Look-ups in named tables: a row name and a column name give one cell, copied from the table.

Table Nizofur
,Kisebi,Maseron,Vos,Guke,Ruti,Vifak,Tiz,Pere,Zudima,Nat
Logaz,-13813,9552,-77242,-79342,20004,-859,-2074,-1985,-6405,23978
Sek,47408,-44703,73825,-20389,-54906,94418,-50999,-69715,-42879,-29543
Tased,8473,42877,-35661,-13229,53447,2212,13461,16410,12190,43265
Bolim,-6314,-3438,-43876,-61019,-241,12442,14410,13331,9231,13419
Musapor,46571,55300,64851,84846,54436,31049,48302,51140,50004,44560
Vike,57426,47823,55911,53476,53722,52367,-29251,-35445,-18635,34961
Monokol,27798,-4270,62478,33275,-16864,43222,64714,63659,59964,6481
Zar,5016,18082,-34793,-37071,25131,13042,3431,2757,1777,26049
Saf,35352,5407,61205,34761,-2845,47783,37476,34362,36841,11085

What is the Maseron of Musapor in Nizofur?
55300
What is the Nat of Saf in Nizofur?
11085
What is the Guke of Vike in Nizofur?
53476
What is the Nat of Zar in Nizofur?
26049
What is the Vos of Saf in Nizofur?
61205
What is the Pere of Bolim in Nizofur?
13331
What is the Vifak of Saf in Nizofur?
47783
What is the Zudima of Logaz in Nizofur?
-6405
What is the Nat of Monokol in Nizofur?
6481
What is the Ruti of Vike in Nizofur?
53722
What is the Zudima of Vike in Nizofur?
-18635
Row with the largest Pere: Monokol

Table Miduv
         Zubi  Rumeb  Kufozib  Mez  Fanupem
Kagobem   474    388      380  609      374
Los       323    386      359  612      290
Voza      607    469      301  551      283
Rumif     217    566      275  459       42
Momir     692    485      757  492      935
Fafe      629    556      330  468      290
Kuzo      703    509      701  474      846
Bar       602    669      522  349      495
Neno      815    826      588  211      599
Bobi      700    491      716  495      878
Fepudo    487    757      704  259      663
Sofumup   426    392      374  602      347
Zomikog   541    521      333  495      277

What is the Rumeb of Kuzo in Miduv? 509
What is the Mez of Kuzo in Miduv? 474
What is the Zubi of Neno in Miduv? 815
What is the Rumeb of Fepudo in Miduv? 757
What is the Fanupem of Kagobem in Miduv? 374
What is the Rumeb of Sofumup in Miduv? 392
What is the Zubi of Fepudo in Miduv? 487
What is the Zubi of Los in Miduv? 323
What is the Zubi of Kagobem in Miduv? 474
What is the Kufozib of Kagobem in Miduv? 380
What is the Zubi of Rumif in Miduv? 217
What is the Fanupem of Bobi in Miduv? 878
What is the Mez of Bobi in Miduv? 495
What is the Mez of Zomikog in Miduv? 495
What is the Rumeb of Rumif in Miduv? 566
What is the Kufozib of Momir in Miduv? 757
What is the Zubi of Sofumup in Miduv? 426
What is the Kufozib of Los in Miduv? 359
What is the Fanupem of Voza in Miduv? 283

Vefu
columns: Tugubuz, Nid, Linova, Raremi, Kup, Nozabo, Fupigu
Kizodeb: [144, 487, 599, 912, 678, 879, 335]
Bog: [238, -100, -74, 419, -25, 293, 696]
Sav: [669, 286, 201, 91, 151, 81, 647]
Mok: [217, 708, 802, 842, 850, 873, 164]
Fegebe: [903, -192, -401, -560, -519, -628, 974]

Mok, Nid: 708
Sav, Kup: 151
Fegebe, Kup: -519
Bog, Nozabo: 293
Kizodeb, Fupigu: 335
Fegebe, Fupigu: 974

Table Fozefov
|  | Tuzuv | Bavetu | Lisi | Ber | Zudige | Gopova | Rerezi | Dup | Noziti |
|---|---|---|---|---|---|---|---|---|---|
| Ruzemi | 32 | 21 | 44 | 43 | 40 | 48 | 47 | 41 | 54 |
| Povi | 24 | 52 | 60 | 20 | 90 | 83 | 43 | 23 | 68 |
| Kedo | 46 | 56 | 43 | 37 | 42 | 33 | 38 | 48 | 34 |

Lisi of Kedo is 43
Rerezi of Povi is 43
Zudige of Ruzemi is 40
Rerezi of Kedo is 38
Gopova of Kedo is 33
Gopova of Ruzemi is 48

Lop
cols = Bop, Vegur, Pobuli, Dase
Naber: [53, 183, 111, 9]
Mut: [57, 155, 132, 36]
Bes: [41, 74, 210, 88]
Sobup: [204, 50, 28, 127]
Fir: [207, 72, 31, 75]
Voragaf: [178, 62, 42, 97]
Sumabe: [56, 39, 124, 164]
Dusa: [164, 142, 16, 36]
Situg: [188, 56, 19, 95]
Fek: [182, 41, 32, 133]
Sovesi: [55, 24, 95, 197]

What is the Bop of Mut in Lop?
57
What is the Bop of Dusa in Lop?
164
What is the Dase of Sovesi in Lop?
197
What is the Dase of Sumabe in Lop?
164
What is the Bop of Voragaf in Lop?
178
What is the Vegur of Bes in Lop?
74
What is the Dase of Situg in Lop?
95
What is the Pobuli of Fir in Lop?
31
What is the Pobuli of Naber in Lop?
111

Gopigil
|  | Fakeme | Direfi | Ravumar | Toreb | Mosit |
|---|---|---|---|---|---|
| Fula | 120 | 38 | 26 | 164 | 117 |
| Begili | 137 | 118 | 116 | 90 | 122 |
| Revup | 138 | 24 | 131 | 218 | 123 |

What is the Ravumar of Revup in Gopigil? 131
What is the Fakeme of Begili in Gopigil? 137
What is the Mosit of Begili in Gopigil? 122
What is the Toreb of Fula in Gopigil? 164
What is the Direfi of Begili in Gopigil? 118
What is the Mosit of Fula in Gopigil? 117
What is the Direfi of Fula in Gopigil? 38
What is the Toreb of Revup in Gopigil? 218
What is the Ravumar of Fula in Gopigil? 26
What is the Ravumar of Begili in Gopigil? 116
What is the Direfi of Revup in Gopigil? 24
What is the Fakeme of Fula in Gopigil? 120
What is the Fakeme of Revup in Gopigil? 138
What is the Mosit of Revup in Gopigil? 123
What is the Toreb of Begili in Gopigil? 90

Table Feruvi
	Pakupu	Sopano	Kebe	Mota	Kugiri	Lun	Geg	Rom
Balof	-45.3	64.2	-15.0	-32.6	26.4	-11.3	-23.5	-14.0
Fafub	-17.0	-49.7	-13.5	66.0	-0.8	25.4	-52.9	11.3
Lam	33.1	-57.3	-30.6	1.3	71.4	-10.0	43.3	17.1
Zadogol	-36.9	10.1	-95.0	4.4	30.7	-19.7	-50.6	-53.4
Sak	-30.6	-52.9	-4.3	64.0	-86.5	-45.4	-41.8	-35.5
Fum	-15.7	-58.8	11.5	-9.9	97.7	8.1	34.5	16.2
Pofodig	-86.5	-9.7	-17.5	45.6	-35.5	-64.5	-14.8	-50.6

Pofodig, Rom -> -50.6
Fafub, Lun -> 25.4
Pofodig, Kugiri -> -35.5
Balof, Mota -> -32.6
Lam, Sopano -> -57.3
Zadogol, Geg -> -50.6
Balof, Sopano -> 64.2
Pofodig, Pakupu -> -86.5
Fum, Kugiri -> 97.7
Fafub, Sopano -> -49.7
Fum, Pakupu -> -15.7
Pofodig, Kebe -> -17.5
Fum, Sopano -> -58.8
Balof, Kebe -> -15.0
Fafub, Kebe -> -13.5
Lam, Geg -> 43.3
Which row has the largest Mota? Fafub

